grid =
[[128 113 128 125 128 130]
 [127 125 125 126 110 129]
 [116 141 135 136 139 124]
 [120 114 120 127 132 138]
 [139 116 138 128 131 113]
 [127 139 131 125 132 138]
 [104 142 130 111 144 125]
 [127 115 120 134 120 123]
 [128 152 124 128 126 129]]
The top-left entry -> 128
The bottom-left entry is 128
Read off the 2nd entry in reading order.
113
The largest entry in the last row: 152
Read off the entry in the bottom-right corner.
129
Read off the entry directly above 134.
111
The second largest entry: 144
Read off the smallest entry in the last column.
113
The top-right entry is 130
Read off the third entry on the diagonal from the top-right corner.
136
Read off the 4th entry in reading order.
125
Read off the second smallest entry.
110
Read off the entry directly below 111.
134
The smallest entry in the last row is 124
The 3rd entry, reading row by row: 128
Read off the first entry in the row that holds the smallest entry.
104
The fifth entry in reading order is 128
Read off the second entry from the end, reading row by row.
126
The entry directly above 144 is 132
Read off the entry just left of 111.
130

[[135 132 145 117 123 133 127 129 126 121 127 119 136 127 120]
 [139 118 145 107 128 132 125 132 126 137 137 145 128 135 133]
 [140 133 145 114 130 133 128 132 133 131 120 124 130 116 116]
 [128 129 145 141 135 121 136 124 122 118 110 125 129 130 127]
 [124 125 145 145 136 116 116 129 125 119 129 133 124 127 138]
 [102 129 145 145 123 123 135 127 124 123 121 118 133 135 138]
 [138 131 145 126 122 134 130 130 135 133 130 118 128 119 130]
 [119 130 145 137 122 137 125 124 125 124 126 128 129 136 123]
 [141 121 145 111 133 136 117 132 130 129 136 139 131 123 123]
 [123 122 145 143 120 132 134 127 136 135 146 125 122 133 133]
 [131 112 145 111 129 130 129 129 119 118 125 133 143 130 131]
 [144 134 145 100 124 142 135 128 141 140 122 128 130 115 111]
 [136 125 145 125 122 128 132 128 124 130 134 133 128 137 144]
 [120 121 145 128 133 133 128 131 136 127 118 121 133 113 119]]
Counting starts at 0.
The top entry of the column that holds the smallest entry: 117
Find the bottom-left entry.
120
Find the entry at row 1, column 0.
139
Find the entry just left of the largest entry.
135
The entry just left of the smallest entry -> 145
The top-left entry: 135
The entry in the top-right corner -> 120
Find the entry at row 2, column 0.
140
The entry at row 2, column 1 is 133
Find the entry in row 0 and column 2.
145
Find the entry at row 2, column 2.
145
Find the entry directly above the smallest entry.
111
Find the entry in row 0 and column 1.
132
Find the bottom entry of the column that holds the largest entry.
118
Find the maximum.
146
The bottom-right entry is 119
Find the entry directly below the largest entry.
125
The entry directly above the largest entry is 136
Find the top entry of the column that holds the largest entry.
127
Find the entry in row 1 and column 2.
145

[[119 134 125 145 136 122 105 148 118]
 [123 131 126 138 133 115 114 136 123]
 [119 131 126 145 135 120 105 143 118]
 [117 129 133 144 131 119 106 141 115]
 [134 126 131 115 122 135 146 118 135]
 [127 126 131 127 126 123 129 128 127]
 [131 129 129 122 126 134 135 123 131]]
The bottom-left entry -> 131
What is the entry directly below the largest entry?
Answer: 136
What is the entry in the top-left corner?
Answer: 119
What is the last entry, reading row by row?
Answer: 131
What is the third-last entry, reading row by row?
Answer: 135
What is the second largest entry?
Answer: 146
What is the entry directly below 120?
Answer: 119
What is the second entry, reading row by row?
Answer: 134
What is the entry directly above the centre entry?
Answer: 135
What is the largest entry in the first row?
Answer: 148
The smallest entry in the last row -> 122
The top-right entry is 118
The 4th entry from the end, reading row by row -> 134
The 2nd entry on the main diagonal: 131
What is the entry just left of the largest entry?
Answer: 105
What is the largest entry in the first column?
Answer: 134
The bottom entry of the column that holds the largest entry -> 123

B =
[[128 123 110 119 142 107 104 138 123 107]
 [123 117 111 107 133 115 109 133 104 127]
 [115 126 116 134 145 106 111 131 130 110]
 [122 107 126 112 110 136 137 126 124 133]
 [117 122 111 122 151 107 104 137 135 107]
 [115 135 129 133 139 116 134 112 132 141]
 [134 146 119 131 125 116 115 142 110 132]
 [151 133 140 147 117 146 125 135 122 134]
 [141 140 132 143 110 129 126 134 121 143]
 [111 127 110 125 109 139 133 120 110 143]
 [127 108 133 140 125 130 142 125 142 113]]
The entry in the top-right corner -> 107
The largest entry in the first column: 151
The first entry, reading row by row is 128
Report the smallest entry in the first row.
104
The second entry on the main diagonal -> 117
Report the second-last entry, reading row by row.
142
Report the third entry on the diagonal from the top-right corner.
131
The third entry, reading row by row: 110
Report the last entry, reading row by row.
113
The bottom-left entry is 127
Report the 3rd entry on the main diagonal.
116
Report the entry just right of 124.
133
The 5th entry from the end, reading row by row is 130
The second entry, reading row by row: 123
Report the 3rd-last entry, reading row by row.
125
The smallest entry in the first column is 111
The fourth entry from the end, reading row by row: 142

W = [132 128 130 127 124 122 114 128 154 149 122 136 119 135]
The second entry from the right: 119
The second entry is 128
The 3rd entry from the right?
A: 136
The third entry from the left: 130

[120 140 138 109 150 112 144]
Find the entry just right of the largest entry.
Answer: 112
The entry just left of 150 -> 109

data =
[[134 122 138 127]
 [133 108 129 112]
 [134 116 137 122]
 [131 114 128 117]
 [137 103 135 110]
 [130 120 128 122]
 [134 102 128 107]
 [135 110 136 117]]
The entry just right of the largest entry: 127
The bottom-left entry: 135
The entry just left of the largest entry -> 122
The last entry, reading row by row? 117
The second entry on the diagonal from the top-right corner? 129
The entry directly above 107 is 122
The 3rd-last entry, reading row by row? 110
The 1st entry on the main diagonal? 134
The 2nd entry on the main diagonal? 108
The maximum is 138
The 2nd smallest entry is 103
The first entry in the row that holds the smallest entry? 134

113  123  128  131  130  147  142  133
118  114  111  126  119  128  127  139
130  133  104  129  134  134  113  136
140  141  147  133  130  115  126  112
139  127  109  134  126  115  114  126
136  119  130  122  125  117  131  128
124  125  114  120  121  132  121  119
131  134  140  126  125  134  132  111
130  118  127  120  113  133  131  116
121  139  126  119  133  119  109  141
Rows and columns are numbered from 0.
What is the entry at row 0, column 1?
A: 123
What is the entry in the top-left corner?
A: 113
The entry in row 2 and column 1 is 133
The entry at row 1, column 0 -> 118
What is the minimum?
A: 104
What is the entry at row 2, column 0?
A: 130
The entry in the bottom-left corner is 121
What is the entry in row 0 and column 2?
A: 128
What is the entry just right of the smallest entry?
A: 129
What is the entry in row 1 and column 2?
A: 111
What is the bottom entry of the column that holds the smallest entry?
A: 126
What is the top-right entry?
A: 133
What is the bottom-right entry?
A: 141

Read these off the row that follows.
1) Read off the entry just left of the smallest entry.
2) Read off the entry at the centre.
3) Read off the entry just right of 115.
[123, 125, 121, 123, 109, 128, 150, 131, 121, 126, 147, 115, 98, 153, 120]
1) 115
2) 131
3) 98
